Each row below holds a small network's activations on one input, seen along a few directions.
Each table varies a few parts of the input and shows all the possible inputs, shuffled.
A made-up example of a description, with smaller parts first: ring(8) and (point or ring(9) or (values(3) and line(4))).
Shared parts are said once, and a part with two or three values counts as separate values.
(in the rows, 128 means zero)

Other details of the inputs vary at random and push rows far along two fixed directions, the same in every table; ignore that.

Table:
x1: [117 123 140 119 120 151 136 131 126 125 130]
x2: [127 128 139 109 132 146 121 118 143 118 128]
x3: [ 99 138 127 138 142 104 136 129 100 152 129]
x4: [145 116 143 116 129 152 118 111 166 108 115]
x5: [129 137 144 117 133 140 130 119 133 126 128]
x6: [109 146 122 136 155  97 129 120 104 150 128]
x7: [134 115 144 124 116 153 125 126 153 112 117]
x8: [143 132 152 105 133 157 123 117 156 108 130]
x9: [105 132 120 149 134  96 139 124 111 148 114]
x10: [123 128 143 121 131 137 135 131 134 125 136]
x11: [143 116 147 119 120 158 118 116 159 110 115]
x12: [157 139  38 139 108  85 122 171  74 134 189]
x13: [116 138 119 150 148  91 130 117 109 153 114]
x14: [146 120 149 119 111 165 128 119 156 112 114]
x15: [134 118 145 127 118 145 128 129 143 119 115]
x16: [122 123 146 119 131 139 129 133 133 122 134]
x17: [185 108  48 124  85 128 106 164 128  93 177]
x18: [121 141 123 149 137  99 139 121 109 154 114]
x19: [113 147 128 135 153  97 130 122 101 148 127]
x20: [116 139 124 124 150 112 126 118 121 137 128]
x21: [145 123 143 123 131 141 121 119 148 118 115]
x22: [124 131 146 116 127 146 125 124 128 126 126]
x23: [110 131 128 151 137  98 139 135 110 149 115]
x24: [106 142 130 137 139 105 143 129 101 152 131]
x25: [170 119  49 115  97 124 107 166 114 103 188]
x26: [103 139 131 137 140 104 137 131  97 150 129]
x27: [132 122 151 104 120 169 118 121 151 110 128]
x28: [121 129 132 143 130 116 141 132 126 139 118]
x29: [140 115 147 119 112 164 120 118 157 108 114]
x30: [134 124 138 131 118 139 126 124 132 126 115]
x31: [114 122 142 116 134 138 130 127 141 123 130]
x32: [122 132 130 143 126 116 141 129 120 141 116]
x33: [118 138 125 149 138  98 133 122 105 152 112]
x34: [123 118 142 134 126 136 130 128 145 122 116]
x35: [107 129 134 130 139 119 132 131 119 138 133]
x36: [119 140 134 127 139 118 127 124 112 139 128]
x37: [133 126 145 108 129 155 118 120 146 114 130]
x38: [184 103  54 128  76 141 117 176 125  89 178]
x39: [112 136 118 147 140  94 134 116 111 151 113]
x40: [127 117 149 103 122 163 124 123 156 108 130]
x41: [140 131 139 130 135 131 129 116 143 129 114]
x42: [112 125 127 142 133 111 136 128 129 135 116]
Each input here is: values(2) and (point or (line(4) and line(5))).
- The inputs of x31 and x42 match in every part but the values(2) part. If x8 is changed in the same way as x31 into x42, which row does it become? => x41
- The inputs of x26 and x15 match in every part but the values(2) part. If x22 is changed in the same way as x26 into x15, which row does it become? => x30
- Start at x14 and move only the line(4) part, one step at a time. The first step leads to x30. Which rows follow, in order? => x29, x17
- Start at x34 and move only the line(5) part, one step at a time. The first step leads to x7. Which rows follow, in order? => x29, x11, x13
- Change only the line(5) part in x31. List by row number the other rows that result. => x2, x20, x25, x40

Table:
x43: [194 115 144  88  99 208 121 131 194  74 149]
x44: [ 64 156 131 140 155  75 146 106  77 165 107]
x45: [130 123 197 114 148 162 113  79 181 119  73]
x46: [ 85 134 138 178 130  86 156 119  84 187  86]
x47: [153 136  69 104 127 107  99 162 107 111 194]
x48: [ 75 151 132 166 137  90 168 117  80 183 101]
x49: [114 109 191 117 126 179 123  81 178 125  73]
x50: [ 54 151 152 149 141  91 155 135  73 174 118]
x51: [ 88 148 117 145 126  99 160 133  79 165 127]
x52: [225  68 106  87  80 205 106 180 234  27 183]
x53: [185 119 149  74 102 208 121 135 186  72 155]
x54: [159 125  43 127 102 117 118 149 110 115 175]
x55: [106 136 225  92 145 183 134 109 166 114 110]
x56: [ 95 160 129 157 172  76 138  92  97 183 102]
x57: [193 121  67 145 102 103 113 168 114 116 161]
x58: [165 117  43 137  97 117 110 149 113 119 170]
x59: [119 146 113 153 157  76 124 106 102 171 112]
x60: [101 160 140 168 159  81 156 111  89 188 103]
x61: [ 91 138 142 182 130  82 150 123  87 166  72]
x62: [ 99 161 120 127 163  74 133 112  88 152 130]
x63: [ 89 131 245 100 169 185 135  99 154 135 100]
x64: [156 124  72 103 138 118  93 164 100 114 201]
x65: [ 85 115 216 119 175 147 138  81 204 122  71]
x66: [122  82 168 106 121 181 124 115 218  80 105]
x67: [ 99 131 192  90 136 188 135  83 169 116  94]
x68: [181  87 134  99  86 200  93 123 196  68 121]
x69: [192 123  59 135 116 100  92 148 123  99 150]
x70: [124  80 178 119 104 188 144 135 211  84 104]
x71: [119 137 218  93 139 178 142  98 168 105  99]
x72: [ 99 121 213 129 140 165 124  72 171 121  39]
x73: [ 65 152 143 152 137  81 164 126  70 168 106]
x74: [139 110  76 125 103 130 116 189  86 119 196]
x75: [169 142  51 106 125 109 113 149 108 114 188]
x76: [130 142 123 162 140  87 141 127 100 169 115]
x77: [136 125  62 111 108 115 104 169 100 111 189]
x78: [175 138  46 121 122 108 112 145 115 116 182]
x79: [ 73 136 130 130 160 105 123 130  79 164 138]
x80: [166 114  53 150  80 120 129 170 104 124 169]
x81: [199 124  67 147 101 104 111 169 114 102 154]
x82: [105 128 127 172 118  91 146 132  92 163  94]
- What do these inputs look like to the network? => values(4) and (point or line(9))
- The inputs of x63 and x74 match in every part but the values(4) part. If x52 is changed in the same way as x63 into x74, which row does it become? => x70
- Change only the line(9) part in x69. List by row number the other rows that result. => x45, x47, x56, x59, x62, x64, x75, x78
- Which other rows agree with x44 in the values(4) part? List them by row number. => x49, x54, x58, x66, x67, x68, x72, x77, x79
